These are the activations of a small neural network, seen along a few directions. Each row is one input.
In each table, some parts of the input vary, and every possible input appears once, in random order.
Descriptions start from the smaller parts, as in this example, which fits no table here: one of 2 separate values, together with either a single point or one of 9 places along a line or (one of 6 places along a line, together with one of 8 places around a ring).
Shared parts are said once, and a part with two or three values counts as separate values.

Other details of the inputs vary at random and push rows far along three fixed directions, the same in every table; ignore that.

A family of inputs:
x1: 209 104 437 -104 8 -38 -267 158 -248 392 -241 -175 -146
x2: -290 -263 -28 32 -251 -366 77 -321 -57 -266 -86 -126 404
x3: 111 241 529 -301 -334 98 -540 67 -533 75 -311 -71 -415
x4: 195 315 276 -620 -346 343 12 -102 -62 -312 -513 -236 -312
x5: 143 -86 -363 91 140 311 213 3 749 -152 371 444 64
x6: -68 3 208 256 103 -404 -785 200 -310 569 398 -16 -126
x7: -83 -43 318 187 263 -92 -431 317 156 235 501 129 -278
x8: 139 127 301 214 124 14 -359 338 -15 588 501 56 18
x9: 376 292 -169 -70 2 473 456 -53 628 -127 -57 67 -473
x10: -43 110 -459 159 372 292 127 152 879 -245 535 316 -43
x11: 543 624 -300 -332 53 898 -18 250 579 -433 -78 214 -603
x12: 133 134 301 -531 -249 344 -34 42 -92 -479 -595 26 -492
x13: -20 -42 236 -411 110 -85 121 -287 -378 -150 -589 -538 27
x14: 158 112 220 360 168 -206 -679 116 -56 403 537 96 -319
x15: 135 243 267 -416 87 -45 137 -157 29 -232 -640 -461 -295
x16: -454 -358 -129 7 35 -137 184 -228 -199 -211 30 -110 562
x17: 241 84 461 -110 372 147 -450 90 -289 292 -183 -380 -404
x18: -3 13 -278 222 -459 -81 265 -92 -146 48 -10 -38 280
x19: -41 -51 196 258 -179 -439 -498 -15 -345 352 374 -244 255
x20: -152 8 -361 116 -317 -185 199 -24 -264 53 -251 116 139
x21: 41 28 284 -291 111 -70 59 -21 -63 -409 -757 -195 -424
x22: -160 -167 143 67 -316 -224 -210 89 -146 725 365 -114 123
x23: 9 -200 343 -48 147 52 -364 194 253 504 306 160 -139
x24: -518 -321 -124 112 -470 -245 427 -159 -133 -19 -73 9 569
x25: -54 -79 537 -233 -39 -90 291 -3 -263 -262 -687 -55 -89
x26: -96 -236 376 103 396 46 -405 210 -148 268 429 23 -205
x27: 22 -199 292 260 73 -207 -643 -23 -515 522 513 -255 171
x28: 246 319 -281 16 500 470 222 63 243 -320 -57 -51 -168
x29: 323 206 -619 267 199 225 146 74 482 -145 395 572 4
x30: -304 -437 -222 33 -73 -171 150 -389 -186 -294 10 -87 543
x31: 32 173 -580 275 482 256 80 70 175 -215 364 303 36
x32: -107 -322 179 28 -14 -236 -341 241 -118 411 286 212 105
x33: -243 -401 -207 69 -350 -401 274 -169 -254 -257 -61 207 643
x34: 21 6 422 6 74 -106 -235 150 19 587 490 -47 85
x35: 139 51 -665 263 -97 11 187 5 242 -61 453 306 539
x36: 335 442 -197 -91 219 641 563 143 799 -126 -28 120 -569
x37: 218 292 550 62 -15 242 -77 269 -46 417 -140 -187 -547
x38: 173 108 63 228 -15 169 -396 389 146 747 476 78 -332
x39: -507 -348 -266 -37 -291 -526 74 -258 -210 -214 -145 -162 681
x40: 312 158 448 -356 -55 71 331 -257 10 -178 -611 -263 -207
x41: -41 -323 266 17 364 -30 -544 171 -186 340 325 -9 -222
x42: 403 407 -371 63 42 468 537 -50 429 -430 -419 276 -571
x43: -474 -308 -183 165 -453 -317 396 -7 -286 -77 -54 132 488
x44: -82 175 309 10 -281 -87 334 -61 -452 -67 -705 -130 -184
x45: 149 44 462 -296 17 -57 -107 16 -73 356 -196 -208 -132
x46: -124 62 -574 319 2 -141 189 93 23 -45 382 435 547
x47: -304 -268 -171 -49 -354 -75 317 -105 33 13 -271 22 230
x48: -309 82 -218 244 -110 -457 22 -77 -377 -187 -53 -6 422
x49: 21 -67 301 149 24 -296 -577 219 -361 664 270 130 -6
x50: -61 206 -473 74 176 -34 168 30 473 -118 520 31 258
x51: -453 -242 -187 -402 -774 -175 194 -343 -436 -536 -470 -78 668
x52: 88 21 -222 -91 6 297 345 172 382 -164 -282 256 -418
x53: -225 -305 -192 -142 150 4 76 -195 -46 -206 -154 -114 248
x54: 407 283 496 -143 269 144 -256 -14 365 147 109 -260 -646
x55: 132 132 118 -219 296 77 63 -190 -413 -344 -832 -238 -335
x56: -82 -152 -227 129 -31 -231 37 -82 99 -356 94 125 121
x57: 66 325 413 -139 32 -81 95 -36 -265 -228 -644 -452 -162
x58: -135 -203 -329 -34 -63 -214 204 -396 -226 -199 143 -235 583
x59: -63 -46 -352 67 177 241 331 97 636 -166 301 402 228
x60: 62 146 -468 -13 458 328 252 -11 447 -170 452 26 105
x61: -142 -225 -121 81 -337 50 355 -182 226 -90 -75 105 125
x62: -16 -86 -557 306 164 -64 -43 -179 -165 -186 309 183 302
x63: 50 -325 386 97 272 -5 -487 41 -194 227 354 -8 -253
x64: 31 171 -687 186 141 -24 -83 159 312 -71 367 84 238
x65: -10 -146 442 -121 -354 -67 321 -142 -258 -187 -690 -113 -297
Description of these inputs: one of 5 places around a ring, together with either a single point or (one of 3 separate values, together with one of 4 places along a line).
Changing only the place on the ring of 5 turns x56 into x2. The same change can be made to x7. Which row results?
> x10
Changing only the place on the ring of 5 turns x11 into x12. The same change can be made to x18. Which row results?
> x65
Change only the place on the ring of 5 in x32. List by row number the other rows that result.
> x1, x23, x45, x49
List by row number the other rows that have the place on the ring of 5 in common with x50.
> x4, x9, x13, x15, x22, x34, x36, x40, x45, x54, x58, x60
Change only the place on the line of 4 in x29. List by row number the other rows that result.
> x14, x42, x62
